These are the activations of a small neural network, seen along a few directions. Each row is one input.
In each table, some parts of the input vary, and every possible input appears once, in random order.
A made-up example of a description, with smaller parts first: one of 6 places along a line, together with either a single point or one of 9 places along a line or (one of 3 separate values, together with one of 8 places around a ring).
Shared parts are said once, and a part with two or three values counts as separate values.

A family of inputs:
r1: [ 24   5 -51 -33 -25 -20 -31  12  49  29 -23]
r2: [-23  21   4  24 -65  -9  59 -44  34 -25  65]
r3: [-55 -20  -3 -14   3  48  40 -57 -83 -38 -11]
r4: [ 10 -33   2  47  57 -29 -91   8  47  14 -75]
r5: [ 27 -46 -21  26  16  -2 -61  20  92  75  -9]
r6: [-41  15  19  -6 -43 -33  24 -17  47  37  22]
r7: [  7  29  12 -29 -39 -17 -35 -11   6 -62 -34]
r8: [-27  44  47  44 -16 -34  27 -48  -2 -83  -3]
r9: [  68   18  -30  -22   48   22  -31   58 -115  -26   45]
r10: [-32  37 -58 -60 -36  92  67   9 -49  -3  27]
r11: [-74   9  39  47 -24 -43  54 -52  12 -32  29]
r12: [  1 -22  31  28   6 -54 -40  18  13  -2 -73]
r13: [  9 -36  16  -1 -37 -15   0  23  72  51  -2]
r14: [ 23  24   5 -14 -12 -33 -58   6  12  12 -76]
r15: [ -9  95  -6   3 -34 -37  28 -42  -1 -70 -19]
r16: [  6  76 -22 -21 -56  -6  58 -19  44 -50  13]
r17: [-13  -3  69  10  -9 -29 -13 -22  19 -50 -46]
r18: [ 40  11 -29   4  14   5 -74  48  82  64 -57]
r19: [-23 -47  20  13   4  59  76 -41 -60   0  41]
r20: [   3   18   -8  -13   35  -24  -98   32   68   35 -106]
r21: [-39 -22  58  28 -21 -29  11 -31  35  14  -5]
r22: [-44  40 -45 -44 -11  65  39 -16 -86 -34 -29]
r23: [ 35 -65  25  -6  78  35  11   8 -75  13  93]
r24: [ 39  48   4 -29 -52   3  11   5  39   2  -8]
r25: [-37 -20 -48  -7 -32  68  86   2 -45  24  58]
r26: [ 68  12 -66 -24  47  31   7  76 -95  14  72]
r27: [ -1 -46  35  53   2 -37 -17  -6  35  37 -25]
r28: [ 29 -33 -18 -30  58  44  31  49 -61  40 114]
r29: [ -9 -63   3  57  48 -24 -75 -10  65  63 -31]
r30: [ 41 -46  19 -34  94   2  -5  41 -96 -51  50]
Changing only one part turns r24 into r7. The same change can be made to r26. Which row results?
Answer: r9
What do these inputs look like to the network?
Answer: one of 5 places around a ring, together with either one of 2 separate values or one of 4 places along a line
Which other rows does r26 become when the choice among 2 separate values takes its other values? List them by row number.
Answer: r10
Which other rows agree with r2 in the place on the ring of 5? List them by row number.
Answer: r5, r6, r13, r25, r28
A walk changes only the place on the line of 4. It starts at r11 and steps to r21. List the rest of the walk in order.
Answer: r27, r29

A family of inputs:
r31: [ -1  10   5   7 -11 -18 -54  10  47  -3 -54]
r32: [ 15  -8   2  -6  36  -5 -12  19 -49   7  17]
r33: [ 14 -21 -20 -12  14  19   7  40 -17  25  40]
r34: [ 43  46  -9  -7  -6 -31 -65  13  22   3 -77]
r35: [-11 -11  27  22   7 -34 -39 -14  80  21 -49]
r36: [  5 -16 -22 -25  11  26  41  15 -26  35  50]
r37: [ -8 -19 -21 -21   6  48  48   4 -50 -13  23]
r38: [ 10 -23 -20 -27  17  15   8  35 -30  46  41]
r39: [  9 -17 -28  -9  15  30  34  14 -26  21  58]
r40: [-20 -17  23  33  -7 -31 -37 -14  77  14 -31]
r41: [ 11  11  -1  13 -12 -37 -66  15  46  -5 -62]
r42: [ -5 -21 -22 -22   1  40  44   5 -53 -17  19]
r43: [-11  78  11  -6 -66   1  87 -49 -32 -97  45]
r44: [-38 -40  46  54  -8 -21 -14 -38 103  38 -29]
r45: [-39 -43  48  42  -9 -21  -8 -46  97  47 -20]
r46: [ 11  -6   0 -13  36  13 -13  15 -45   0  26]
r47: [ -3 -18  -4   0  39  14   4   3 -64  -6  19]
r48: [ 38  44 -18  -6 -15 -27 -81  19  17 -15 -80]
r49: [ -1 -11  -6   5  33  19  13  12 -57 -18  32]
r50: [-17  83  10 -22 -79  -1 102 -59 -41 -85  31]
What do these inputs look like to the network?
Answer: one of 2 separate values, together with either a single point or one of 4 places along a line or one of 5 places around a ring

A family of inputs:
r51: [-37 -10  40  31 -43 -25  34 -47  58   6  -4]
r52: [   3   -5  -31  -47   10   61   79   21 -107   -4   73]
r53: [ 23 -10  -8   5  32 -17 -75  29  27  33 -45]
r54: [ -7 -50  22  32  23 -29 -54   9  80  59 -19]
r55: [ 38  14 -19 -11  21 -12 -81  36   9  14 -46]
r56: [-26  17  16  21 -35 -15  27 -43  51 -19 -19]
r57: [ 17  24 -22 -30  14  40  47  15 -86 -49  60]
r58: [  2 -39   6  13  27 -23 -65  25  50  41 -41]
r59: [-14  38  15  13 -43  -9  11 -37  22 -32 -26]
r60: [  4  61  -6  -8 -45 -19   1 -25  -7 -49 -26]
r61: [ -4 -39 -13 -19  40  49  76  15 -97   0  92]
What do these inputs look like to the network?
Answer: either one of 3 separate values or (one of 2 separate values, together with one of 4 places along a line)
Which other rows belong to the same alternative as r52? List them by row number.
Answer: r57, r61
